A small network was shown many inputs. Here are its activations along a few directions, one row for each input.
Each table varies a few parts of the input and shows all the possible inputs, shuffled.
A made-up example of a description, with smaller parts first: one of 4 places along a line, together with either a single point or (one of 2 separate values, together with one of 5 places around a ring) or one of 11 places along a line.
Shared parts are said once, and a part with two or three values counts as separate values.

Other details of the inputs shift rows strongly along two fixed directions, in all tables alike. That doesn't count.

A family of inputs:
x1: [  4 -49 -32 -13  -8  -6  -5 -10  11  -7  52 -13   4  -9  20 -34]
x2: [ -2  16   6  -6 -17  10   3 -10   0 -12 -27 -32  -8 -14  15   7]
x3: [  0 -21  -8 -12  -7   5  -5  -5  -5 -63  -2 -24  20   6 -24   3]
x4: [ 16  26  10  14  10 -15   1 -29  -6  15 -38  -9  30  15   0  52]
x5: [ 15   1   8   5 -20   7  -1  -8  -6 -58 -34 -51  28 -10   2  20]
x6: [ -1 -32 -11 -12 -13  11   6  25   5 -22  26 -13 -13  -9  12 -51]
x7: [ 17  39  13  36 -27   0  -4 -17 -23  19 -25 -29  20  16   7  23]
x8: [-11  72  15   3 -12  13  10  22  -2  75 -22  34 -56   8  15 -25]
x9: [ 10  36  15  11  -1 -10  -3 -18   4  26 -26   1   2   1  17  31]
x10: [  1 -53 -27 -33 -12   3   1  22  16 -45  34 -18   1  -6  -8 -41]
x11: [ -9  52  -4  -4   2   3   2 -23 -25  16 -31  27  -1  19 -14  26]
x12: [ -7 -36 -12  -2  -3  -7 -10 -24  -3 -20  33  -6   9  -2   8  -9]
x13: [ -9  10  31 -12  39 -23  10  35  24  73  -4  63 -33  -1  10 -13]
x14: [-16   2 -27 -36  14   2  12  14   8  39  29  37 -36   1   9 -42]
x15: [ 20  43  34  41  -8  -4  -2  15 -13  33 -24  -1  11  17   5   6]
x16: [  5  44  50  23  10 -11  -5  16  -8  42 -31  41  -6  27 -21  19]
x17: [ -2  18  22  30 -17   0 -11 -22 -11   7 -14 -15  16  12   0  13]
x18: [-23 -61 -28  18  17  31  -7  16  12 -21  64  14 -19 -31 -18  -5]
x19: [-13  13  13   4  25 -13  -2  -5  -5  50   3  44  -9  22  -2   1]
x20: [ 20  25  12  -3 -12   3   5  -7  -6 -49 -50 -35  25   5 -17  46]
x21: [ -1   3 -27  42  10  30   1  14  -6   3  29  -2  -7 -18 -19  28]
x22: [-12  33 -19 -19  -4   8  13  10   2  43  11  32 -48  -1  17 -35]
x23: [ 22   5 -14  18  -4 -17   1 -22 -27 -28 -13 -29  60  18 -15  45]
x24: [ 12 -71  13  -1  -1  -8  -8  10  31 -32  24 -31  16 -22  17 -31]
x25: [-22 -50 -21 -23 -19  13 -10 -11   3 -47  35 -31  -4 -19   6 -39]
x26: [  8 -41  18  17  -8  -3 -18  -1  -4 -32  14 -17  25   2  -2 -11]
x27: [ 17  19  22  29 -21  -5  -6 -29  -5 -10 -38 -51  30   0  10  41]
x28: [ -9  29  26  10  -7   9  -1  20 -10  14 -21  26 -25   7  -3 -19]
x29: [ 13 -54  -2  -9   4 -13  -3  24  17  -9  37  -7   3   1  -4 -36]
x30: [-29   9   1 -32  27  -4   3  28   8  35  13  65 -38   0  -9 -34]
x31: [ -5  20 -12 -18  -9   4   5 -18   7  -7 -16 -10 -12 -13  14   7]
x32: [ 22 -18  22   6   5 -14  -3   1  15 -24 -16 -26  25   1  -8  22]
x33: [ -7  -7  -8 -32  17  -8  11  10  15  -5  -9  16 -10 -15  -2  -5]
x34: [  7  35 -21  -6  -1  -3  10  -4 -26 -15 -21  -5  20  10 -15  22]
x35: [-10  26  15  33  32  28   9  35  16  59   1  49 -53 -25  -6  28]
x36: [  3 -15 -15 -10  17 -12   2   2   2  40  26  21  -4  11  10 -20]
x37: [ -5 -48 -36 -43   3   2   4 -21  14 -46  15 -26  14 -13   8  -3]
x38: [-33 -32 -24 -38   0   9   3   2  15   0  45  30 -42 -12  14 -54]
x39: [ 12  13   6  24  -2 -15  -8 -35 -34 -38 -28 -17  66  24 -28  64]
Each input here is: one of 3 separate values, together with either a single point or (one of 2 separate values, together with one of 6 places around a ring).
Changing only the choice among 3 separate values turns x30 into x33. The same change can be made to x17. Which row results? -> x27
Which other rows does x24 become when the choice among 3 separate values takes its other values? List them by row number. -> x15, x26
Which other rows does x33 become when the choice among 2 separate values takes its other values? List them by row number. -> x13

A family of inputs:
x40: [-10  28   0  15  22   6   3   2  -1  31  -6  30 -18  -2 -14  35]
x41: [  0 -44  -2 -27   3 -21  -1   6  25  17  35   5  -9   1  28 -51]
x42: [ -3 -67 -42 -14   5  10  -1  -6  12 -71  33 -42  24 -29  -9   2]
x43: [ 10  23  46  29  -2  -2  -6  18   2  28 -30   4  -3  12   0  10]
x44: [-11 -26   7 -29  -8  -2   3  15  27   9  19   7 -37 -19  29 -57]
x45: [  4 -56   3 -20  29 -19   1  19  25   7  36  24  -1  -4   2 -21]
x46: [  6  40  44  31  -5   9  -2  26   0  29 -30  17 -24   3   2   0]
x47: [  8  13  -4 -14 -19  -6   1 -28 -19 -50 -35 -38  39  14 -14  28]
x48: [  4  24 -11 -11 -27   5   0 -25 -22 -63 -36 -37  28   5 -14  25]
x49: [-10 -52  -4  10  12   2 -11  18  10  13  57  16  -9  -9   1 -40]
x50: [-14 -31 -14 -16  11  -7  -3   2  11  31  44  22 -18  -4  24 -46]
x51: [  2  52  -1   5 -15   9   8  -1 -10  29 -27  -3 -18  -3  16   5]
x52: [-17 -55 -15 -12  31  -8  -2  13  15   9  53  34  -7 -11  -3 -19]
x53: [ 14  29  41  30   5 -11  -4  21   1  52 -15  26  -6  20  -2   1]
x54: [  8 -87 -10 -21  11 -10  -6  -7  20 -67  23 -39  38 -16  -4   2]
x55: [-12  83   0  -7  -4  15  15  14 -15  44 -39  38 -38   9  -6   5]
x56: [ 15  10 -14  -8 -13 -14   0 -29 -23 -40 -22 -27  45  24 -14  26]
x57: [  0  21 -37  -2 -16  15   1 -37 -27 -45 -13 -28  25   8 -19  40]
x58: [ 17  12  -7  38 -24  19  -3  -9 -22 -44 -17 -54  31  -5 -12  35]
x59: [-13  39 -10  -3   6  -1   5  -7 -21  29  -9  39  -6  20 -10   4]
x60: [  6  34  33  -2  -7 -12   4  -3   4  36 -33   2  -8   9  17  -1]
x61: [-17 -34 -25 -23   4   7   0   4  20  22  47  10 -38 -18  25 -44]
x62: [ 13   6  -9  43 -16  17  -9 -23 -21 -33  -3 -43  29  -1 -17  45]
x63: [  0  38  31   8  17   0   5  18   8  29 -36  36 -21  -3  -7  16]
Changing only one part turns x56 into x53. The same change can be made to x55. Which row results? -> x58
Describe the family of inputs behind these rows. -> one of 4 separate values, together with one of 6 places around a ring
Which other rows does x48 become when the choice among 4 separate values takes its other values? List them by row number. -> x44, x46, x63
